Each row below holds a small network's activations on one input, seen along a few directions.
Each table varies a few parts of the input and shows all the possible inputs, shuffled.
A made-up example of a description, with smaller parts first: one of 3 separate values, together with either a single point or one of 9 places around a ring or (one of 4 places along a line, together with one of 8 places around a ring).
Shared parts are said once, and a part with two or three values counts as separate values.
In the rows, zero is written as 128.

A family of inputs:
x1: [125 117 134 150 141  95 126 131 123 119  92 124 145 103]
x2: [107 137 145 134 144  89 148 105 118  80 101 112 154  99]
x3: [112 141 126 100 101 151 118 120 158 136 175 132 109 180]
x4: [140 118 142 146 145 122 132 136 105 120 105 127 128  96]
x5: [115 128 119 113 100 141 109 126 165 151 163 136 110 181]
x6: [141 125 140 134 146 126 140 137  99 112 112 119 133  90]
x7: [121 128 103 122 115 131 121 141 154 145 151 134 132 154]
x8: [119 121 116 129 106 134 107 133 158 155 146 139 118 162]
x9: [110 121 133 149 139  78 131 115 131 108  91 124 155 112]
x10: [141 131 131 123 143 128 147 139 106 110 124 117 140  91]
x11: [180 105 144 148 106 240 116 151 115 236  99 172  62 179]
x12: [128 141 130 114 144 122 148 140 111 103 134 111 146  92]
x13: [137 113 130 152 142 115 123 137 111 128  95 127 135 103]
x14: [109 152 121  91 108 144 132 127 156 121 182 124 123 163]
x15: [215  95  98 147 112 213  65 103  96 220 157 169  42 172]
x16: [109 132 146 141 140  83 134 118 125  94 100 121 149 103]
x17: [102 144 133 118 144  91 151 113 125  80 117 109 162 102]
x18: [107 139 104 105 114 129 135 127 157 123 157 121 139 152]
x19: [113 145 136 117 141 100 148 131 121  90 132 114 150  99]
What do these inputs look like to the network?
> either one of 2 separate values or one of 6 places around a ring or one of 11 places around a ring
Which other rows belong to the same alternative as x5? List them by row number.
> x3, x7, x8, x14, x18

A family of inputs:
x20: [210 102  83 137 115 203  79 107 102 200 175 159  60 163]
x21: [ 98 140 117  93 120 106 145 135 162  80 187 107 152 132]
x22: [105 165 116  98 144  84 133 114 128  66 180 103 158 107]
x23: [123 142 134 114 166 100 133  83  92  51 124 108 145  89]
x24: [ 89 159 128  99 100 135 161 147 166 114 166 117 141 155]
x25: [127  92 143 187 127  94  99 131 123 160  64 135 128 111]
x26: [138 115 167 164 138 116 151 129 106 130  74 142 126 103]
x27: [142 129 151 143 161 134 170 164 101 131  72 118 163  74]
x28: [ 94 144 123 104  95 143 138 114 172 137 141 126 129 181]
x29: [ 97 118 109 130 101 107 102 131 181 159 135 149 129 187]
x30: [139 123 120 134 166  95 145 132  78  81  91 107 153  50]
x31: [185 126 140 104 116 249 116 155  94 202 159 150  57 154]
x32: [118 108 135 156 115  97  93 123 158 153  96 145 123 157]
What do these inputs look like to the network?
> either one of 2 separate values or one of 11 places around a ring

A family of inputs:
x33: [ 74 161 112  94 145  46 153 105 140  41 146  87 189  91]
x34: [128 138 114 102 117 139 104 118 134 133 172 125 110 147]
x35: [151 101 119 158 121 149 111 125 128 177  90 151 112 148]
x36: [168 106  91 146 134 128  99 126 120 153 147 141 115 127]
x37: [140 121 150 158 172  55 132 116  86  70  86 111 158  47]
x38: [149 133 131 111 128 160 121  95  98 128 138 126  96 126]
x39: [138 126 111 129 126 163 136 163 131 174 118 139 127 138]
x40: [139 118 117 136 114 114  90 112 146 137 163 140 107 155]
x41: [138 130 102 105 122 145 104 135 123 146 169 124 113 130]
x42: [ 61 133 127 135 134  33 146 119 169  66  97 106 193 114]
x43: [126 101 114 146 110 129  96 151 153 175 120 142 117 155]
x44: [143 100  98 152 123 138 108 145 133 175 104 145 122 140]
x45: [128 141 145 125 173  79 147 122  73  67  97  96 161  39]
x46: [129 147 151 100 114 168 142 117 130 126 160 134 103 157]
x47: [143 126 130 137 123 173 140 147 127 176 104 144 119 146]
x48: [148 133 149 115 123 182 149 125 115 125 143 128 103 136]
x49: [161 129 104 119 132 164 119 115 100 150 141 130 109 125]
x50: [118 126 126 126 111 155 126 169 151 172 132 136 124 152]
x51: [ 72 161 132  97 139  70 184 130 156  34 148  91 195  99]
x52: [110 143 157 117 110 156 135 121 141 154 117 144 109 169]
x53: [132 129 157 130 120 169 141 127 128 154 101 140 107 149]
x54: [147 108 105 142 119 120  88 134 139 152 161 137 112 141]
x55: [114 114 157 164 162  66 143 134  98  91  47 115 163  60]
x56: [ 56 158 140 111 136  58 175 135 166  64 108 102 199 111]
x57: [157 112 134 147 125 136 107  92 111 132 129 141  95 136]
x58: [111 118 146 143 106 133 107 106 145 156 104 148 105 172]
x59: [135 126 137 136 116 123  99  87 129 133 145 145  98 158]
x60: [126 140 130 104 110 162 136 146 146 128 175 128 115 154]
x61: [107 138 170 145 163  91 170 155  98  91  59 109 171  60]
x62: [127 141 163 129 168 102 177 150  88  62 101  98 166  48]
x63: [172 108 110 153 130 140 103 108 114 153 131 147 106 134]
x64: [133 104 146 155 115 146 114 110 130 154  86 145 102 151]
x65: [ 82 140 117 130 142  24 139 102 156  44 137 101 188 101]
x66: [137 131 118 108 116 167 134 165 137 142 174 126 118 139]
x67: [158 128 103 113 131 174 143 159 120 145 160 129 122 126]
x68: [163 129 122 121 128 185 147 142 116 147 146 133 114 134]
x69: [127 147 134  99 119 147 114  90 115 129 154 130  99 148]
x70: [108 135 138 123 107 149 126 152 162 158 134 137 122 168]
x71: [111 112 125 145 103 125  99 134 160 159 120 143 115 169]
x72: [154 126  88 115 135 155 115 133 108 147 155 125 119 119]
What do these inputs look like to the network?
> one of 5 places around a ring, together with either one of 2 separate values or one of 6 places around a ring
Changing only the place on the ring of 5 turns x47 into x63. The same change can be made to x52. Which row results?
> x59
Which other rows agree with x38 in the place on the ring of 5? List them by row number.
> x33, x34, x41, x45, x49, x69, x72

A family of inputs:
x73: [120 153 146  94 122 165 163 147 133 120 154 123 127 137]
x74: [130 117 152 150 137 139 142 146 112 149  67 135 130 112]
x75: [ 88 133 119 124 117  69 119 114 164  94 149 120 150 141]
x76: [143 122 122 141 151  92 123  96  96  93 115 119 138  87]
x77: [ 92 141 144 112 113 138 151 148 156 135 117 127 140 152]
x78: [ 83 137 132 128 117 103 144 138 171 115 116 122 160 149]
x79: [126 109 130 158 141  67 104 115 120 110 101 127 140 100]
x80: [103 148 114 104 130  90 127 102 139  82 164 110 147 124]
x81: [190  95 108 154 109 195  76 119 111 220 137 171  58 175]
x82: [163 127 121 126 154 137 130 131  85 111 134 113 128  78]
x83: [125 154 111  88 131 134 138 135 127 100 184 108 137 118]
x84: [157 127 153 135 144 171 158 143  90 129 105 128 118  99]
x85: [122 112 142 163 142 100 136 137 126 131  66 132 149 108]
x86: [151 116  99 115  84 191  81 121 162 203 182 157  71 212]
Changing only one part turns x74 into x77. The same change can be made to x81. Which row results?
> x86
What do these inputs look like to the network?
> one of 2 separate values, together with either a single point or one of 6 places around a ring
